These are the activations of a small neural network, seen along a few directions. Each row is one input.
Each table varies a few parts of the input and shows all the possible inputs, shuffled.
Descriptions start from the smaller parts, as in this example, which fits no table here: one of 8 places around a ring, together with either a single point or one of 9 places along a line or (one of 3 separate values, together with one of 4 places along a line).
Shared parts are said once, and a part with two or three values counts as separate values.
(in the rows, 128 means zero)

Other details of the inputs vary at random and push rows far along three fixed directions, the same in every table; ignore that.

Rows:
R1: [ 79 160  94 135 175 113 156  97  84 159 140]
R2: [122  94  80 136  93 127 133  94 119 125 160]
R3: [107 136 112 130 118 132 146  84 115 163  70]
R4: [144 115 159 126  96 138 109 141 162  99  96]
R5: [142 144 107 143 166 124 141 144  95 108 146]
R6: [117  82 103 128  64 114 120  99 107 149 116]
R7: [152  99 146 134  82 127  88 130 150 122  81]
R8: [132 156 158 126 177 124 109 156 142 120 132]
R9: [ 88 134  91 129 150 119 159 107  94 136 177]
R10: [124  90 103 126  71 123 136  93 108 164 121]
R11: [127 124 128 121 143 129 136 140 137 124 181]
R12: [ 98 129  86 137 148 111 136 109  87 141 181]
R13: [169 115 149 129 110 131 114 173 130  78 123]
R14: [139 117 142 119 129 136 117 158 159  86 179]
R15: [136 134 130 133 152 135 121 149 145 110 186]
R16: [110 141 149 120 116 125 134 117 128 155  61]
R17: [112 156 109 124 139 140 149  83 126 173  73]
R18: [131 156 159 114 149 142 129 141 159 119 117]
R19: [160 110 148 133 100 142 101 136 174 114 110]
R20: [130  99 105 144 127 120 117 134 131  81 191]
R21: [154 107 157 126 115 127 101 167 159  99 165]
R22: [112 172 114 134 203 126 139 123 114 157 157]
R23: [145  88 100 128  63 124 146 116  88 130  92]
R24: [154 101 140 134  76 143 108 121 164 130  96]
R25: [122 157 149 113 143 146 141 121 145 167  91]
R26: [123  80 118 124  57 126 134 101 125 127 103]
R27: [139 115 149 128 132 118  98 164 140  91 176]
R28: [164 116 123 142 133 123 119 165 118  77 158]
R29: [ 98 118  94 132 101 126 150  84 100 148 118]
R30: [108 184 161 123 211 120 134 160 133 117 146]
R31: [121 124  71 141 132 122 157 110  65 132 152]
R32: [120 171 163 128 159 130 125 122 143 157  37]
R33: [126 151 164 111 170 122 121 164 136 126 136]
R34: [145 134 157 123 125 141 117 144 161 120 133]
R35: [140 140 156 115 109 150 121 123 166 135  62]
R36: [123 182 177 121 186 128 124 146 150 138  71]
R37: [ 82 160 109 124 183 110 164 116  88 156 152]
R38: [147  97 126 136  81 128 106 115 141 139 108]
R39: [127 102  99 138 121 118 122 129 112 117 211]
R40: [127 111  85 132  99 122 153 115  75 137 119]
R41: [122 168 161 101 153 147 149 126 147 157  69]
R42: [156 106 143 133 119 127  97 160 152  92 181]
Description of these inputs: one of 6 places along a line, together with either a single point or one of 6 places around a ring.
Changing only the place on the line of 6 turns R20 into R3. The same change can be made to R5. Which row results?
> R28
Changing only the place on the line of 6 turns R41 into R17. The same change can be made to R11. Which row results?
> R19
A walk changes only the place on the ring of 6. It starts at R24 and steps to R38. List the rest of the walk in order.
> R8, R36, R3, R2
Which other rows does R30 become when the place on the line of 6 takes its other values? List them by row number.
> R1, R16, R32, R36, R37
Which other rows agree with R29 in the place on the line of 6? List them by row number.
> R13, R18, R27, R30, R34, R39

Rows:
R43: [127 104 126 132  85 115 126 117 110 122 119]
R44: [114 128 109 130 144 117 130 131 106 102 157]
R45: [169 116 151 138 120 132 105 171 153  67 153]
R46: [116 149 177 134 174 123 123 168 164 100 170]
R47: [ 90 163  96 115 165 127 149  75  96 197 101]
R48: [ 72 170 103  98 142 140 185  83  93 179 111]
R49: [126  83  69 147 100 119 132 105  89 104 175]
R50: [128 144 148 116 147 128 131 144 128 144 102]
R51: [178 149 195 123 144 147  95 194 182  97  97]
R52: [125  99  90 143 120 117 107 113 126 102 191]
R53: [145 109 127 130 136 118 117 168 133  93 186]
R54: [137  96 136 133  80 117 114 134 124 110 135]
R55: [117 101 100 122  89 132 129  84 120 167 112]
R56: [ 84 156  98 130 180 117 149 123  79 125 169]
R57: [167  81 127 143  94 126 104 152 141  65 172]
R58: [141  87 148 124  42 131 111 131 135 141  57]
R59: [118 106  86 135 111 120 133 105  98 121 130]
R60: [117 117 106 131 107 117 143 101  97 142 111]
R61: [161 124 167 118 116 144  91 157 179 109 129]
R62: [152 140 184 118 114 133 117 151 156 132  43]
R63: [129 153 170  88 118 157 144 132 162 141  56]
R64: [135 151 156 100 173 145 145 165 161  93 166]
R65: [161  51 122 138  51 111 102 143 133  70 163]
R66: [135 143 199 106 114 140  91 141 170 134  52]
R67: [148 150 199 103 152 143  95 174 185 118 107]
R68: [134  97  86 141  86 125 138  98 105 129 116]
R69: [128 116  96 136 111 126 144 104 102 148 120]
R70: [154 101 115 143 116 131 108 166 130  85 203]
R71: [146  85 144 131  54 119 109 136 134 109 111]
R72: [108  95 107 127  76 125 136  78 124 165 110]
R73: [130 157 172 128 158 133 122 131 170 139  66]
R74: [127 157 159 119 142 132 126 135 134 134  48]
R75: [123 116  85 135 118 126 132 105 100 121 129]
R76: [117 176 145 113 150 152 139  95 134 201  56]
R77: [135 130 148 122 115 141 128 105 159 156  92]
R78: [116 110 106 129 109 117 143 111 100 151 120]
R79: [126 168 138 120 199 134 114 150 140 121 173]
R80: [ 81 162  99 128 154 119 160  92  75 170  97]
R81: [148 111 130 131 128 137 120 150 132 112 151]
R82: [142 135 185 117 107 133 114 151 152 138  49]
R83: [131 134 116 135 152 137 131 150 116 127 168]
R84: [ 77 174 132 130 181 123 150 102 114 169 105]
R85: [137  89 120 133  91 115 123 128 116 118 140]
R86: [128 182 140 129 218 131 147 153 120 126 158]
R87: [115 146 144 115 149 130 112 124 134 146 118]
R88: [109 181 147 121 210 117 148 161 108 123 165]
R89: [124 132 110 132 153 121 134 138 116 108 147]
R90: [132 126 115 132 151 118 135 142 117 117 169]
R91: [116 123 102 152 123 128 134 100 126 136 145]
R92: [130 130 125 122 179 122 132 165 120 106 198]
R93: [140 162 154 128 148 143 103 138 165 130  93]
R94: [130  89 118 128  90 124 125 125 114 132 125]
R95: [114 134 107 132 162 115 115 128 130 114 177]
R96: [ 84 138  92 128 161 118 158 117  69 161 177]
R97: [133 125 102 139 105 130 142 102 102 142 110]
R98: [119 166 140 139 203 129 128 148 148 110 169]
R99: [133 169 151 139 186 132 129 159 165 113 175]
R100: [124 179 143 117 169 145 119 128 141 160  96]
R101: [ 86 146  85 141 172 113 166  93 107 161 171]
R102: [ 98 170  84 132 158 136 161  85  79 174  86]
R103: [150 149 144 133 159 134 126 158 132 113 154]
R104: [135 147 184 113 128 135  97 133 171 134  46]
R105: [ 95 163 110 121 173 128 162  89 116 186 127]
R106: [133 142 127 123 138 124 139 125 122 135  92]
R107: [136  90  95 134  77 115 135 101 106 130 117]
R108: [123 100 153 120  56 131 118  97 151 161  67]
R109: [138 140 132 126 147 132 134 136 126 138 116]
R110: [116 113  90 118  58 157 158  80 118 150  96]
R111: [141  99 146 130  82 120 110 147 134  95 120]
R112: [119 159 121 105 176 149 164 133 135 114 172]
R113: [152 142 143 135 159 133 108 179 145  68 169]
R114: [143  98  94 143  70 126 131 107 108 137 122]
R115: [132 150 138 118 146 128 140 130 125 156  87]
R116: [129  84  93 139 103 107 124 128 102  90 189]
R117: [149  61 144 148  78 112  88 149 167  61 177]
R118: [162 141 181 115 119 137 117 151 160 131  45]
R119: [138 101  91 142  61 130 137  96 102 150  92]
R120: [129  96  78 139 120 108 139 126  95 108 196]
R121: [129 112 101 131  98 131 142 103 106 163  95]
R122: [ 98 137 120 133 154 112 113 132 123 114 176]
R123: [119 102 124 142 120 113 125 125 143 112 178]
R124: [115 125 107 145 130 125 144  99 132 144 150]
R125: [132 101 153 119  85 128 100 135 149 122 129]
R126: [134 153 148 130 161 139 125 143 158 128 163]
R127: [165  95 130 134  79 130 114 126 135 110 106]
Changing only one part turns R49 into R89. The same change can be made to R127. Which row results?
> R120
Describe the family of inputs behind these rows.
> one of 5 places along a line, together with either a single point or one of 6 places around a ring or one of 10 places along a line
A walk changes only the place on the line of 10. It starts at R102 and steps to R113. List the rest of the walk in order.
> R45, R97, R119, R114, R103, R51, R70, R83

Rows:
R128: [116  88  77 151  81 127 124  73 116 149 149]
R129: [113  40  78 144  32 105 107  95 102 121 171]
R130: [120 123 118 145 134 108 111 124 106 125 127]
R131: [113 135 118 129 147 121 146 144  92 105 162]
R132: [117 136 103 123 145 130 156 129 105 131 182]
R133: [101 191  94 134 195 144 167  86 111 186 106]
R134: [160 154 151 118 149 159 124 152 165 104 120]
R135: [117  98 113 127 130 104 130 148 114  96 217]
R136: [154 160 147 113 162 151 129 151 146 121 122]
R137: [180  89 174 130  55 137  66 141 189 114  63]
R138: [143 116 141 125 150 125 126 186 129  70 219]
R139: [ 91 130 108 119 110 123 159  84 107 177 113]
R140: [ 97 169 148 123 202 104 124 155 118 118 149]
R141: [ 89 188 105 114 194 145 188 100 104 173 133]
R142: [184 116 189 121  83 143  96 174 166  78  47]
R143: [138 132 180 116 145 134  94 158 191 102 137]
R144: [134 103  65 150 139 112 136 124 107 107 233]
R145: [127 137 169 119 156 136 125 160 173  93 180]
R146: [154 121 137 117  74 147 132 112 127 158  18]
R147: [145 152 183 127 136 137 101 145 155 147  52]
R148: [134 123 163 118 126 123  95 153 166 112 144]
R149: [ 77 140 112 118 100 120 171  57  74 207  18]
R150: [147  42  65 155  22 115 119  88  99 128 129]
R151: [121 190 133 134 205 123 146 136 109 149  80]
Describe the family of inputs behind these rows.
> one of 4 places along a line, together with one of 6 places around a ring
Which other rows does R143 become when the place on the line of 4 takes its other values? List them by row number.
> R129, R140, R148
Which other rows does R131 become when the place on the line of 4 takes its other values? List them by row number.
> R132, R138, R141
